Each row below holds a small network's activations on one input, seen along a few directions.
Each table varies a few parts of the input and shows all the possible inputs, shuffled.
A made-up example of a description, with smaller parts first: values(2) and (point or line(11) or (line(4) and ring(8))).
Shared parts are said once, and a part with two or three values counts as separate values.
In the rows, 100 means zero.

Other details of the inputs vary at random and push rows far along two fixed directions, the same in every table; ignore that.

A family of inputs:
row 1: [116,92,92,115,79,103,74,105,69,105,118]
row 2: [126,124,83,99,116,108,82,115,65,96,101]
row 3: [106,60,84,90,56,76,43,92,131,133,95]
row 4: [77,91,113,103,113,108,162,124,124,65,76]
row 5: [86,95,132,88,170,136,174,121,104,46,98]
row 6: [145,152,109,132,143,112,91,81,44,96,97]
row 7: [143,124,93,116,121,112,62,91,44,100,119]
row 8: [92,72,106,118,60,88,96,98,119,111,95]
row 9: [105,84,102,115,82,94,95,104,88,102,102]
row 10: [28,45,109,63,64,83,120,113,155,108,115]
row 11: [84,87,95,70,140,106,135,101,116,74,117]
row 12: [136,138,92,102,163,128,100,106,51,83,102]
row 13: [67,107,116,86,154,113,181,91,150,65,92]
row 14: [140,124,96,93,109,114,58,92,62,117,105]
row 15: [107,69,78,93,35,66,37,102,122,137,93]
row 16: [69,86,118,56,157,119,176,107,130,58,108]
row 17: [74,132,107,98,161,103,152,107,68,78,103]
row 18: [100,82,88,86,60,67,62,65,131,133,108]
row 19: [134,161,99,134,101,115,95,93,54,100,89]
row 20: [143,112,93,121,88,89,38,78,58,122,109]
row 21: [132,136,114,116,125,129,109,105,31,88,111]
row 22: [141,154,103,147,93,112,77,80,46,117,102]
row 23: [81,75,110,84,83,111,128,127,115,78,95]
row 24: [68,59,115,106,80,98,120,97,173,95,91]
row 25: [44,113,116,101,128,103,166,103,131,86,95]
row 26: [100,85,91,99,61,79,73,104,128,122,82]
row 27: [82,103,113,99,151,120,181,134,98,44,79]
row 28: [35,37,89,73,51,71,92,111,154,116,121]
row 29: [109,114,92,111,71,93,76,97,118,121,84]
row 30: [111,71,87,99,43,73,34,81,135,145,91]
row 31: [103,91,88,81,99,80,85,77,108,110,112]
row 32: [28,53,106,84,66,69,124,102,167,112,98]
row 33: [131,137,99,93,122,117,92,113,57,97,96]
row 34: [141,135,82,115,94,110,66,107,33,100,110]
row 35: [118,101,91,112,60,91,46,78,124,140,91]
Each input here is: line(5) and (values(2) or ring(5)).
- The inputs of row 5 and row 7 match in every part but the line(5) part. If row 14 is changed in the same way as row 5 into row 7, which row does it become? => row 12
- Change only the line(5) part in row 2. List by row number the other rows that result. => row 15, row 26, row 29, row 33
- List by row number the other rows that have the line(5) part in common with row 15. => row 3, row 9, row 17, row 20, row 27, row 31

A family of inputs:
row 36: [101,90,108,114,101,111,101,82,119,88,98]
row 37: [102,85,83,89,102,105,83,113,109,93,92]
row 38: [125,105,87,126,33,79,67,103,70,116,94]
row 39: [145,129,102,97,129,100,94,97,47,86,95]
row 40: [98,92,90,84,90,80,103,100,97,95,111]
row 41: [72,117,106,83,173,118,164,133,98,53,95]
row 42: [85,109,100,112,105,90,102,85,92,122,100]
row 43: [60,73,102,109,72,100,122,146,135,84,77]
row 44: [86,91,101,108,41,76,49,64,103,139,115]
row 45: [111,138,103,101,100,108,96,89,89,117,108]
row 46: [121,140,110,123,98,132,119,126,53,92,95]
row 47: [107,129,105,121,162,117,144,100,91,84,95]
row 48: [125,117,114,99,92,109,81,92,98,119,91]
row 49: [127,133,98,112,103,101,59,82,41,107,133]
row 50: [103,133,95,103,97,84,103,77,75,110,96]
row 51: [89,104,112,133,128,121,156,133,79,78,85]
row 52: [63,36,106,84,76,94,109,108,158,83,119]
row 53: [122,114,94,92,151,117,144,106,75,58,91]
row 54: [124,118,74,114,52,77,20,83,100,145,101]
row 55: [102,107,96,102,104,90,123,93,121,88,93]
row 56: [129,108,89,111,137,116,95,99,62,96,102]
row 57: [101,78,104,98,112,117,106,98,103,75,109]
row 58: [69,72,106,68,97,107,128,120,133,91,113]
row 59: [81,116,91,99,83,84,78,93,103,124,91]
row 60: [145,121,104,91,97,112,57,99,56,117,107]
row 61: [72,62,92,92,81,96,104,109,170,98,75]
row 62: [117,104,94,120,117,106,98,87,100,108,90]
row 63: [108,106,86,102,55,67,69,76,108,128,104]
row 64: [66,42,106,71,85,87,98,130,160,91,84]
row 65: [75,101,105,85,78,100,109,91,119,120,99]
row 66: [117,127,88,109,113,94,71,87,34,126,117]
row 67: [97,112,99,116,114,93,106,90,98,115,103]
row 68: [70,36,125,81,92,99,116,112,148,77,103]
row 69: [93,138,121,117,150,118,142,88,84,73,109]
row 70: [76,74,119,126,66,109,121,119,109,80,100]
row 71: [131,105,99,106,67,75,61,78,97,122,86]
row 72: [101,125,107,103,122,108,97,87,46,93,122]
row 73: [123,72,81,83,45,102,41,92,105,132,110]
row 74: [98,82,113,110,105,92,100,97,124,112,85]
row 75: [66,42,100,64,73,103,118,122,165,94,110]
row 76: [114,163,95,114,135,104,96,97,67,102,94]
row 77: [63,61,114,101,89,98,127,96,167,83,105]
row 78: [114,103,83,83,40,87,30,82,66,153,124]
row 79: [127,120,97,103,99,121,91,88,97,110,93]
row 80: [79,83,106,94,166,118,170,125,113,62,102]
row 81: [65,52,88,75,79,87,97,125,158,93,100]
row 82: [119,128,104,108,112,98,75,100,92,108,78]
row 83: [101,104,101,95,87,108,103,97,129,110,103]
row 84: [103,123,81,92,88,87,54,98,60,123,107]
row 85: [123,116,113,106,167,118,124,112,58,82,95]
row 86: [128,113,87,109,93,95,91,79,95,102,86]
row 87: [64,89,105,72,135,98,172,114,105,62,96]
row 88: [97,69,83,98,60,74,52,94,102,138,122]
row 89: [126,145,98,97,175,119,156,109,53,51,102]
row 90: [69,47,128,96,76,91,109,96,167,93,91]
- The inputs of row 80 and row 75 match in every part but one. If row 62 is changed in the same way as row 80 into row 75, which row does it become? => row 79
- The inputs of row 40 and row 41 match in every part but one. If row 86 is changed in the same way as row 40 into row 41, which row does it become? => row 61
- Describe the family of inputs behind these rows. => values(5) and (point or (values(2) and line(5)))
- Change only the values(5) part in row 87. List by row number the other rows that result. => row 66, row 72, row 78, row 84
- List by row number the other rows that have the values(5) part in common with row 44. => row 36, row 49, row 52, row 57, row 68, row 69, row 70, row 72, row 77, row 90
- Change only the line(5) part in row 50. List by row number the other rows that result. => row 55, row 63, row 71, row 86
- Change only the values(2) part in row 61. List by row number the other rows that result. => row 37
